A small network was trained on invented records. Each row is its activation on one of them, seen along a few directions.
Records have a field called B. Each example row is followed by its value.
The word none means that the record has no B.
The largest differences between rows may come from other fields.
In the rows, zero is written as 500.
Random noise pushes rows far along 16 fixed directions. That doesn't count. These rows show it; they differ only by the noise:
[599 557 560 465 439 585 481 426 478 461 481 563 365 478 546 475 507 426
 562 436 473 492 584 515 495 576 628 732 512 379]
[576 499 538 443 576 407 553 581 512 561 634 647 456 404 535 502 372 646
 524 517 704 213 648 566 489 515 591 329 425 497]
[545 533 399 499 563 552 603 457 372 375 764 505 467 282 390 518 627 660
 595 543 546 444 666 545 396 636 570 406 334 634]
[199 515 458 518 526 590 554 414 608 622 553 619 574 500 439 533 564 409
 413 475 509 732 418 439 525 556 544 375 513 637]
[372 494 596 458 452 428 567 400 373 570 560 605 427 350 452 595 533 531
 521 539 459 521 503 459 498 592 586 355 478 482]
[298 540 287 442 344 623 620 530 453 517 576 500 485 699 641 507 498 642
 480 607 617 500 518 613 602 410 281 629 515 562]
[668 304 541 779 696 358 543 559 351 463 613 501 568 300 482 491 527 609
 812 576 487 252 504 277 363 464 515 595 418 444]
[371 471 261 488 570 650 534 647 527 548 585 653 545 535 444 365 435 358
 385 442 589 636 543 309 561 536 448 602 476 712]
[198 500 200 161 291 699 480 493 518 544 685 545 448 678 445 674 531 406
 729 693 609 815 455 539 586 662 602 811 452 545]
[205 543 691 302 570 600 449 356 492 535 574 637 742 333 642 616 588 560
 599 399 447 551 345 641 510 407 452 533 538 393]
[402 440 289 336 557 412 485 556 599 444 685 485 565 455 385 602 634 710
 684 395 472 335 424 591 438 498 593 450 572 568]
[550 372 584 591 628 322 444 533 357 594 353 487 673 423 545 539 402 414
 428 512 239 483 442 255 304 461 312 546 553 352]
[751 544 571 635 400 408 395 437 605 561 540 558 339 641 684 335 560 589
 570 242 627 349 526 659 482 355 625 645 602 456]
[330 541 509 721 559 740 660 649 589 365 759 727 320 422 512 231 478 491
 413 470 501 446 483 638 793 415 612 508 613 437]
[477 440 358 417 528 580 490 632 553 424 582 569 382 486 387 470 480 414
 487 513 368 500 457 450 570 571 583 585 609 421]
[578 517 463 516 462 436 649 511 706 492 431 315 490 517 440 591 589 549
 620 589 576 351 664 529 414 567 630 453 456 500]
[621 409 492 525 419 407 351 439 560 638 651 420 464 633 500 541 675 422
 634 535 543 706 330 501 412 434 575 462 443 509]
[514 283 331 477 637 599 443 631 430 486 674 567 474 427 348 537 505 377
 578 725 428 620 359 241 516 587 449 505 475 501]

[680 536 571 412 415 436 414 445 462 592 518 624 314 539 549 515 377 480
 626 473 642 424 596 519 470 602 701 657 470 401]	b4
[482 682 552 373 353 544 501 445 268 421 473 490 463 412 576 397 514 471
 299 381 348 661 653 594 473 537 375 608 483 488]	b12
[613 410 289 480 546 639 530 597 797 416 449 436 398 453 335 427 656 437
 362 541 442 548 559 388 556 629 497 366 726 649]	none
[593 498 414 574 499 551 590 493 446 406 388 381 445 513 461 504 547 562
 477 526 442 387 564 409 479 522 403 526 491 525]	b11
[608 425 578 453 564 358 500 558 480 544 396 358 530 472 434 664 405 434
 448 698 406 442 500 386 376 544 421 300 420 422]	b6
[337 571 706 341 348 399 704 597 586 589 232 405 529 461 491 602 362 298
 467 625 480 511 637 462 592 533 612 472 451 326]	b8
[607 558 545 485 366 411 541 527 542 506 534 376 412 504 461 546 435 454
 575 684 538 543 681 613 431 611 670 479 429 398]	b7
[567 416 430 534 630 556 458 573 569 538 390 627 556 529 523 447 363 466
 547 473 601 391 546 273 473 543 459 706 565 539]	b1
[248 614 476 432 380 615 640 605 637 439 393 443 640 530 589 339 607 462
 566 260 586 525 527 547 682 323 463 799 578 594]	b4
[491 615 424 525 502 830 594 295 175 373 500 655 291 479 429 456 558 436
 334 426 515 597 505 311 579 625 393 616 301 646]	b4
[517 479 559 675 472 291 597 447 519 614 524 580 346 563 515 556 436 719
 591 464 678 186 542 561 494 478 701 313 480 500]	b3
[556 648 483 577 636 671 402 405 446 560 682 581 521 586 455 472 445 303
 151 468 395 810 441 537 310 566 448 317 272 493]	b7
[324 595 497 612 716 672 478 295 544 465 552 712 598 610 541 592 394 583
 638 346 604 363 395 608 406 518 657 718 388 449]	b9
[560 554 283 222 533 670 354 310 423 403 372 547 367 715 452 750 428 593
 530 459 430 338 395 479 405 691 468 702 478 393]	b11
[811 474 422 245 443 290 223 635 362 598 624 583 359 536 494 429 469 486
 459 256 386 474 458 479 344 490 536 587 560 423]	b1
[484 388 518 565 564 488 582 614 466 547 537 425 620 563 550 516 572 590
 581 605 680 355 337 377 579 261 287 366 359 564]	b1
[494 575 407 238 457 725 462 309 635 487 184 441 422 709 479 774 403 421
 415 674 449 545 513 486 449 748 459 586 544 368]	b5
[312 582 740 372 428 284 575 311 560 619 248 248 703 491 432 865 569 436
 656 603 413 549 432 488 303 582 641 335 319 340]	b5
[239 498 471 751 493 494 622 370 456 553 356 613 503 618 596 557 373 658
 557 535 507 376 434 437 547 507 450 633 593 486]	b8
[599 426 413 443 536 449 306 479 352 572 611 599 530 490 501 486 442 475
 538 469 535 643 496 398 380 579 469 593 460 595]	none
[628 495 616 499 459 548 356 532 563 439 484 423 523 524 627 443 516 418
 677 550 427 584 419 577 481 460 518 775 576 274]	b5
[614 398 390 206 454 260 345 797 602 673 443 402 664 637 493 449 440 408
 381 387 640 503 452 457 478 288 382 357 502 653]	b9
[539 467 584 474 479 357 445 540 555 567 531 486 432 548 534 570 408 531
 537 576 530 432 453 583 486 469 548 383 531 420]	b6
[460 533 569 607 478 530 523 503 536 418 609 460 395 407 388 443 581 443
 489 562 357 648 471 556 525 582 637 388 526 428]	b11
[480 586 677 518 347 456 690 519 479 534 459 430 354 532 495 489 562 415
 437 518 610 452 538 554 679 381 615 312 326 476]	b2
[462 475 404 665 631 533 543 435 603 447 520 382 531 702 449 706 454 489
 597 704 342 461 392 529 321 563 570 582 420 269]	b2
[501 534 631 312 422 487 389 384 255 442 631 591 456 258 525 524 579 589
 592 454 393 579 526 580 460 593 514 537 515 445]	b10
[551 350 325 582 570 677 444 562 402 465 569 595 322 569 375 461 498 373
 431 650 488 627 314 239 652 544 403 490 479 568]	b2
[595 373 685 790 499 577 564 540 793 567 553 389 559 453 668 355 694 645
 563 789 829 509 442 557 668 283 296 134 606 622]	b7
[347 441 617 598 289 167 592 681 470 655 447 494 351 535 447 430 414 417
 405 538 402 538 399 448 669 397 615 285 604 424]	b8
[735 270 440 677 565 451 514 621 738 566 302 326 476 633 501 551 473 422
 529 815 473 406 474 279 449 500 373 471 643 379]	none
[284 424 411 366 467 252 529 735 502 551 493 582 567 389 458 502 305 620
 508 538 357 370 593 470 498 572 480 479 752 445]	b10
[511 415 380 555 532 617 541 421 473 476 325 449 472 584 460 567 614 516
 545 550 540 445 400 248 545 509 334 551 476 615]	b12
[484 468 524 457 467 278 516 521 399 517 396 577 341 423 397 539 415 564
 466 424 354 314 503 400 502 588 588 401 615 420]	b12
[719 496 407 280 722 606 361 605 618 430 453 508 560 434 412 530 446 347
 409 359 433 384 527 377 370 572 514 558 461 513]	b6
[509 517 589 612 520 445 483 489 437 533 552 458 555 497 479 504 549 383
 585 438 375 604 434 495 357 447 593 624 386 382]	b9

Which value of B does each new row have?
[650 515 472 815 591 670 588 475 303 266 664 504 365 392 506 376 468 614
 545 668 402 414 643 550 480 570 458 636 455 420]	b11
[541 483 691 238 568 395 240 235 296 618 543 631 644 294 538 661 604 553
 622 313 516 600 377 455 322 551 502 423 406 550]	none
[538 369 583 503 385 372 427 547 463 669 469 593 475 346 548 337 552 437
 373 463 544 688 551 374 600 451 413 349 702 692]	none
[198 622 398 740 610 687 774 433 515 446 595 571 610 425 450 483 451 558
 547 539 690 523 718 467 485 625 551 547 308 792]	b6
[648 436 442 440 434 495 418 564 348 485 490 507 323 484 363 444 566 313
 441 454 447 640 445 286 577 530 535 527 433 570]	b2
[605 490 434 414 557 469 338 645 463 474 711 662 322 537 380 405 383 403
 483 376 480 477 402 509 536 533 710 499 453 426]	b11
[426 481 549 396 509 852 502 554 429 361 533 671 442 387 662 417 399 554
 471 725 568 486 490 539 751 493 252 634 645 382]	b7
[257 473 483 713 512 384 549 487 500 638 513 521 625 594 596 521 367 574
 464 590 496 588 463 505 429 444 359 460 569 570]	b6
[625 567 236 481 517 559 501 618 360 333 589 452 523 469 449 360 499 556
 457 338 424 450 675 479 388 525 409 730 462 621]	b7
[446 470 486 520 562 408 529 459 552 556 577 539 511 481 356 554 620 502
 656 302 605 390 408 435 508 461 755 412 375 635]	none
[451 437 421 475 519 456 386 491 556 583 517 598 431 587 479 517 447 579
 374 533 503 521 327 493 521 520 418 257 644 537]	b5
[334 527 478 490 313 553 598 480 560 493 357 320 526 563 544 466 786 521
 466 418 333 627 362 504 593 337 306 575 692 524]	b1
[675 581 595 509 708 701 402 655 516 293 487 591 580 333 613 226 381 406
 295 320 343 430 562 558 534 418 376 691 589 347]	b8
